array([[ 90, 113,  93, 105, 147],
       [ 75,  58, 134,  91, 122],
       [ 85,  85, 107,  99, 120]]) out 147, 134

array([ 78, 149, 159,  49]) out 159, 149

array([143, 111,  98,  90, 109, 131, 147]) out 147, 143

array([[113, 100, 119,  81],
       [ 62,  97, 110,  91],
       [145,  96, 106, 114]]) out 145, 119

array([132, 143, 125,  85, 147, 116,  65]) out 147, 143

array([ 48, 109, 115,  79,  78,  83, 120]) out 120, 115

array([ 77, 113,  80, 145, 104, 107, 148]) out 148, 145
---
114, 62, 115, 53, 87, 144
98, 113, 99, 63, 41, 88
128, 71, 120, 125, 104, 126
-> 125

66, 50, 117, 100, 91 -> 117

96, 99, 113, 111, 115, 117, 112
42, 106, 151, 66, 155, 156, 150
101, 94, 98, 105, 98, 97, 98
-> 98

61, 144, 93, 146, 138, 89 -> 146

96, 65, 93, 69, 81, 54 -> 69

51, 93, 104, 65, 147, 111, 72 -> 147

90, 98, 63, 119, 65, 116, 121
88, 80, 129, 45, 127, 54, 49
-> 127
---
131, 75, 63, 154
69, 92, 103, 89
100, 100, 102, 100
: 69

142, 100, 117, 80, 111, 61, 82: 80

132, 160, 100, 148: 132

112, 145, 73, 136: 112

97, 114, 80, 91, 149, 86: 86

63, 115, 86, 47, 79
122, 94, 112, 131, 113
80, 105, 80, 51, 86
: 51

74, 103, 58, 110: 74

53, 85, 97, 110, 44: 53

95, 93, 91, 134, 146, 115, 159: 93
---
120, 84, 88, 74, 122, 141
127, 81, 83, 72, 123, 146
97, 118, 104, 110, 92, 86
ans = 141

69, 131, 144, 103, 96, 90, 95
69, 82, 151, 103, 108, 89, 98
ans = 95

131, 52, 123, 63, 94
84, 141, 59, 105, 97
65, 89, 104, 56, 99
ans = 94

87, 83, 97, 90, 105, 109, 108
64, 51, 42, 152, 43, 102, 129
121, 66, 68, 117, 101, 134, 122
ans = 108

80, 144, 110, 50, 150, 151 ans = 151

96, 81, 141, 94, 127, 111
115, 113, 154, 101, 120, 130
102, 91, 146, 101, 129, 113
ans = 111

95, 81, 151, 52, 99 ans = 99

100, 115, 132, 121, 112, 83
74, 84, 79, 97, 99, 55
76, 99, 88, 105, 80, 122
ans = 83

43, 115, 129, 89, 99, 115, 132
71, 68, 96, 116, 97, 134, 146
ans = 132

126, 80, 75, 156, 104, 103, 132 ans = 132
---
120, 66, 56, 70, 148, 68 Answer: 120
86, 123, 43, 135, 94, 155 Answer: 86
123, 115, 115, 81, 143 Answer: 123
110, 101, 145, 100, 95, 115 Answer: 110
104, 135, 111, 148, 98 Answer: 104
66, 122, 82, 154, 125 Answer: 66
149, 102, 46, 112, 104 Answer: 149
110, 144, 118, 142 Answer: 110
45, 82, 121, 99 Answer: 45
---
[[ 98 119  89 118  59  79  84  80  80 132]
 [ 90 103 101  97  74 122 132 100 107 116]
 [ 82 143  90 142  88 134 136 107 127 109]
 [ 83 110  74 111  96  66  63  69  99  98]
 [116 150 117 149 116 107 114 107 125 102]
 [ 77  58  77  61 114  86  94  77  96 103]
 [ 86  71  93  71 101 131 137 107 119  94]]
109

[[118  90  90 129  86 123  88 113  99 120  85 110 102]
 [102 118  87  85  91  83 116  63  96  46  83  48  96]
 [ 84 103  75  72  82  73  96  69 110  42  79  42 113]
 [ 97  68  69 116  78 107 106 120 110 125  67 127 113]
 [ 96 137  96 108  95 105  87  67 121  45  92  55 113]]
113

[[ 67 126  82 125 128  61  82 108  74 110 149]
 [ 59  59  75 141  87  77 112 130 127 101 109]
 [ 68 144 114 143 129 109 116 148 111 113 145]
 [113  90 101 106  70 119 138 112  63 117  64]
 [132 117 126 109 106  86 106  73 121 127  99]
 [ 62 105 114 133 138 109  78  77  64  51 134]
 [144 136  91  82 126 149 130 107  90  62  93]
 [ 63 122  83  69  82 136 111 109  55 102 105]
 [ 62 125 117  89 116 115  96 142 142 133  98]]
145

[[115  80 105 100 112  92 117  79  98  66 103 108 115 114]
 [ 85  72  97  85 121 107 108 129 101  80 119  80  88 128]
 [ 87  81  87 135 125  86  95  97  88  97 113  85 103  92]
 [111 106 123 117 105  99  99  73 107 117  88 119  87 153]
 [119  96  70  73  98  99  98 118 121 127  97 119  76 100]]
92

[[120 145  60  78 103 108  98  95  63  91  87 117 112]
 [106 148 147  95  59 144  97  95  83 100 135 151  92]
 [112 149 140  98  63 146  95  96  85 105 137 153  88]
 [109 149 140 103  65 139 101  98  86 108 134 157  89]
 [106 150  99 110  58 154  82  97  86  99 138 148  84]
 [105 152 101 104  53 158  83  94  92 106 141 141  74]
 [106 141  65  89 108 122  86  88  66  65  97 123 129]
 [108 151 103 110  67 151  87  99  91 103 139 145  79]]
88

[[ 92  94 117  83  98 117  82 112 117]
 [129 129 115  93 131 116  83 114 116]
 [150 146 119  99 152 117  83 119 118]
 [ 75  68 110  86  88 107  93 109 108]
 [ 67  65 131  63  78 128  71 127 129]]
118
---
132, 141, 138, 119, 64, 105, 77
102, 55, 80, 88, 140, 56, 75
145, 74, 90, 91, 111, 71, 94
--> 77, 145

98, 47, 110, 80 --> 80, 98

43, 41, 98, 44, 50, 141 --> 141, 43

75, 143, 146, 69, 80 --> 80, 75

89, 108, 124, 154, 77, 71 --> 71, 89

97, 78, 107, 156, 99 --> 99, 97

66, 75, 110, 98, 90, 120, 157
101, 109, 96, 89, 99, 100, 98
--> 157, 101

119, 101, 85, 98, 79
121, 85, 148, 65, 114
--> 79, 121

57, 70, 133, 98, 113, 122, 57
58, 113, 77, 118, 72, 85, 116
102, 89, 116, 77, 68, 78, 97
--> 57, 102
---
106, 129, 124, 111, 99, 72, 123
75, 99, 112, 118, 89, 69, 144
111, 117, 122, 129, 116, 119, 59
Answer: 144, 59

102, 115, 56, 116, 92, 92, 96
91, 129, 120, 87, 54, 131, 103
117, 93, 87, 81, 98, 98, 149
Answer: 149, 54

70, 42, 84, 118 Answer: 118, 42

110, 139, 149, 83 Answer: 149, 83

73, 109, 133, 115, 106, 111
144, 78, 43, 115, 88, 83
111, 101, 89, 115, 100, 94
Answer: 144, 43

130, 72, 135, 147 Answer: 147, 72

127, 60, 135, 47
64, 97, 67, 119
Answer: 135, 47

110, 69, 152, 111 Answer: 152, 69

96, 154, 93, 99, 80, 133, 130
82, 147, 112, 117, 84, 104, 139
Answer: 154, 80

80, 71, 119, 75, 45 Answer: 119, 45
---
75, 111, 88, 104, 111, 112, 109
120, 104, 109, 98, 102, 105, 123
155, 73, 140, 88, 70, 74, 120
-> 74

76, 69, 110, 139, 80
72, 130, 153, 49, 54
106, 69, 71, 116, 119
-> 116

123, 111, 121, 144, 94
130, 149, 81, 96, 64
94, 93, 113, 108, 79
-> 108

108, 115, 105, 110, 61
108, 41, 94, 115, 58
94, 85, 90, 140, 106
-> 140

124, 138, 107, 131, 111
68, 80, 142, 70, 115
68, 102, 41, 85, 84
-> 85

67, 101, 134, 124
92, 80, 139, 47
80, 124, 72, 131
-> 72

69, 81, 123, 140
118, 79, 89, 90
121, 46, 89, 99
-> 89

66, 152, 140, 143
150, 72, 110, 66
132, 80, 124, 71
-> 124

95, 105, 95, 94, 102, 116
94, 122, 85, 86, 52, 100
91, 121, 102, 95, 124, 81
-> 124

64, 100, 64, 79, 109, 124
62, 117, 91, 100, 108, 127
122, 85, 118, 100, 148, 77
-> 148
---
87,103,129,103,102
72,91,116,90,80
140,106,55,107,117
>> 102

116,115,87,119,83,84
112,150,93,93,93,90
>> 84

137,100,154,111,103
130,112,112,90,108
85,150,75,153,140
>> 103

116,76,101,102,104
115,86,96,153,89
>> 104

84,82,124,123,77,83
79,116,137,111,112,73
104,50,117,104,83,116
>> 83

86,119,90,104,91,73,146 >> 146
---
133, 86, 154, 112
109, 119, 124, 65
result: 154

120, 117, 122, 79, 126, 108, 117
134, 133, 61, 104, 63, 129, 40
result: 134

81, 101, 86, 119, 145, 77 result: 145

136, 124, 51, 68, 106, 77, 104 result: 136

133, 76, 89, 69, 96
132, 118, 123, 47, 127
result: 133

91, 97, 79, 156
91, 97, 103, 109
result: 156

47, 85, 90, 67, 62, 133 result: 133

78, 113, 119, 131, 42 result: 131

99, 94, 92, 49, 104, 53 result: 104
